These are the activations of a small neural network, seen along a few directions. Each row is one input.
Each table varies a few parts of the input and shows all the possible inputs, shuffled.
Descriptions start from the smaller parts, as in this example, which fits no table here: one of 4 places along a line, together with either a single point or one of 9 places along a line or (one of 3 separate values, together with one of 5 places around a ring).
Shared parts are said once, and a part with two or three values counts as separate values.
(in the rows, 128 means zero)

Other details of the inputs vary at random and push rows far along two fixed directions, the same in every table; ignore that.

Rows:
R1: [121 133 127 114 112 132 130 116  92 141 150 138 122]
R2: [102 110 104 122 149 123 135 102 137 126 148 125 128]
R3: [ 96 121 103 125 150 127 138 113 146 140 144 131 123]
R4: [ 91 105 107 131 165 131 125  47 133 155 137 139 113]
R5: [114 146 128 104  80 139 140 174 112 127 160 134 143]
R6: [134 163 144  98  52 135 132 183  49 134 160 141 141]
R7: [196  87 160 196 226 128 104  63 183 124  25 102  99]
R8: [110 147 128 102  76 126 131 164 113 121 158 132 145]
R9: [113 134 129 114 108 145 132 118 104 148 147 140 121]
R10: [219 141 198 167 126 147 110 166 148 120  45 119 113]
R11: [ 99 100 106 131 172 128 128  50 124 151 142 133 108]
R12: [101 119 103 126 147 122 131 103 139 130 145 132 130]
R13: [ 95 102 105 133 169 127 125  43 131 152 139 137 110]
R14: [118 169 132  97  53 131 135 199  88 123 166 146 153]
R15: [124 163 135  96  50 128 137 198  88 116 167 139 152]
R16: [222 154 183 162 116 120 116 220 137  97  53 109 134]
R17: [109 135 109 115 124 117 138 142 115 129 155 133 129]
R18: [110 132 112 115 121 125 135 138 115 126 156 133 134]
R19: [ 87  98  96 127 168 118 128  67 161 128 143 120 123]
R20: [100 118 107 126 147 135 135 111 146 137 143 131 128]
R21: [199 112 159 191 201 119 110 117 210 110  27 106 113]
R22: [ 94 103 104 131 166 132 125  45 136 153 134 137 114]
R23: [108 125 112 114 120 125 135 138 111 122 150 125 141]
R24: [138 167 148 100  48 135 129 175  65 134 158 147 138]
R25: [227 148 196 156 103 125 112 213 152  86  57 103 131]
R26: [ 98 108 105 121 145 119 130 106 133 123 144 116 132]
R27: [213 136 183 168 132 131 112 175 177  96  44 110 133]
R28: [101 113 100 127 154 123 132 110 126 129 142 125 133]
R29: [110 145 131 101  79 135 136 170 117 125 160 129 139]
R30: [ 89 106  87 133 180 112 133  73 155 138 140 130 119]
Description of these inputs: one of 5 places along a line, together with either one of 2 separate values or one of 4 places along a line.
- Changing only the place on the line of 5 turns R18 into R28. The same change can be made to R1. Which row results? => R6
- Change only the choice among 2 separate values in R10. List by row number the other rows that result. => R9
- Change only the choice among 2 separate values in R24. List by row number the other rows that result. => R13
- List by row number the other rows that have the place on the line of 5 in common with R14. => R4, R8, R21, R22, R27
- Change only the place on the line of 5 in R23. List by row number the other rows that result. => R2, R5, R15, R27

Rows:
R31: [141 109 130 137 156 129 122  76 142 126 116 123 113]
R32: [159 121 141 155 160 131 127 114 136 141  90 126 111]
R33: [ 69 131  89 101 117 119 143  85  86 161 183 154 125]
R34: [ 54 121  76 100 138 139 141  74 100 162 184 150 127]
R35: [147 121 126 153 160 114 121 124 165 110 102 118 124]
R36: [164 130 158 144 130 122 111 127 119 124  95 118 117]
R37: [115 110 125 140 165 139 131  98 179 137 115 126 112]
R38: [122 111 117 142 164 117 125  95 169 121 114 115 128]
R39: [ 94 158 121  70  38 144 146 173  41 138 213 151 139]
R40: [124  96 118 139 168 128 128 107 163 122 106 105 129]
R41: [159 157 147 126  86 129 131 214 115 112 130 125 142]
R42: [170 157 174 122  75 136 120 196  78 124 118 124 127]
R43: [135 120 124 148 162 128 117  84 148 138 100 134 121]
R44: [148 128 139 137 133 130 131 152 151 114 108 113 132]
R45: [ 34 103  63  90 130 117 143  73 115 138 198 132 139]
R46: [119 129 135 124 112 145 128 129 113 132 138 136 135]
R47: [163 160 169 122  61 136 118 185 100 116 122 138 147]
R48: [138 124 139 143 146 129 121 113 181 127 101 126 117]
R49: [153 142 136 129 122 120 131 186 122 111 122 123 140]
R50: [152 134 133 138 139 109 123 156 139 105 108 124 134]
- Changing only one part turns R43 into R34. The same change can be made to R33. Which row results? => R32
- What is each input in this table made of? => one of 2 separate values, together with either a single point or one of 4 places along a line or one of 5 places around a ring
- Change only the choice among 2 separate values in R37. List by row number the other rows that result. => R48

Rows:
R51: [141 149 132 122  84 113 123 170 107 107 127 130 161]
R52: [ 61 131  99  90  96 161 146  73  88 163 189 153 132]
R53: [124 139 125 102  87 153 145 156 124 124 167 137 144]
R54: [177 141 151 156 133 114 119 111 143 147  81 136 107]
R55: [107 138 126 112 105 105 115 140 117 115 148 133 144]
R56: [136 143 151 103  74 155 138 194 112 133 133 117 150]
R57: [173 139 144 158 150 125 124 157 169 108  92 128 122]
R58: [ 82 111  87 134 170 131 131  48 124 163 142 151 125]
R59: [119 121 129 103 105 140 137 140  80 126 162 125 128]
R60: [ 63  99  87 119 164 129 142  64 154 144 189 141 119]
R61: [ 87 115  75 127 177 122 138  79 153 136 158 141 124]
R62: [ 93 129  93  92 115 103 146 108  76 145 183 137 115]
R63: [153 114 130 165 184 125 122 126 175 128  67 104 120]
R64: [161 113 128 151 166 122 126 124 116 120 101 116 126]
R65: [135 105 146 148 142 116 113  97 162 108 105 113 128]
R66: [124 139 147 105  80 148 137 194 111 128 135 122 140]
R67: [115 118  97 132 177 105 143  75 177 133 131 138 108]
R68: [ 61 102  76 122 170 104 123  49 144 130 158 126 133]
R69: [163 134 145 139 132 121 121 159 100 116 114 116 122]
R70: [156 151 153 143 118 132 115 142 117 139  99 143 124]
R71: [141 120 155 152 146 140 117  87 144 144 101 136 111]
R72: [105 101  87 142 185 130 138  83 167 126 134 139 128]
R73: [162 116 130 151 170 120 122 120 120 121 102 112 118]
R74: [135 135 136 120 114 135 128 142 152 123 146 131 114]
R75: [143 161 161 112  62 146 116 154  97 144 137 145 116]
R76: [123 126 121 133 135 136 135 157 133 129 112 120 138]
R77: [ 78  82  86 108 171 141 145  41 114 143 169 116 121]
R78: [ 24 129  91  72  83 133 156 133  83 158 226 140 139]
R79: [155 141 162 115  82 131 132 180  77 118 147 122 129]
R80: [160 148 131 140 120 129 135 172 139 112 120 140 142]
R81: [122 135 133 102  70 139 128 141 111 111 151 120 156]
R82: [168 123 169 153 135 153 115 113 146 132  75 133 115]
R83: [121 135 118 130 134 107 141 132 145 141 119 117 116]
R84: [153 152 161 138 115 132 112 147 116 138 104 146 123]
R85: [170 118 149 169 170 140 115 101 152 133  59 135 123]
R86: [152 117 148 163 178 124 117 140 179 124  67 106 115]
R87: [130 130 135 102  97 131 127 141  88 130 162 118 113]
R88: [107 145 121 119 112 127 135 171 116 134 136 123 133]
R89: [167 134 146 155 162 123 118 148 175 110  96 130 119]
R90: [125 134 118 129 124 110 117 123 128 112 126 123 147]
R91: [129 129 121 116 114 129 137 154  73 121 149 131 138]
R92: [141 146 141 110  78 147 136 185 123 113 150 141 137]
R93: [156 113 142 149 173 117 116 122 126 119 103 114 111]
R94: [136 135 127 142 132 130 133 166 134 128 103 118 139]
R95: [ 87  97  87 129 181  87 128  28 168 131 128 123 117]
R96: [112 136 131 102  80 121 116 131 120 115 155 122 130]
R97: [156 119 158 143 145 135 120 144 174 127  82  99 108]
R98: [145 168 144 122  84 136 123 163  85 142 128 152 137]
R99: [116 135 119 113  91 118 125 151 105 110 143 134 160]
R100: [156 109 154 144 127 129 112 123 160  98  87 112 135]
- Changing only one part turns R81 into R53. The same change can be made to R90. Which row results? => R61
- What is each input in this table made of? => one of 5 separate values, together with either a single point or one of 4 places along a line or one of 5 places along a line
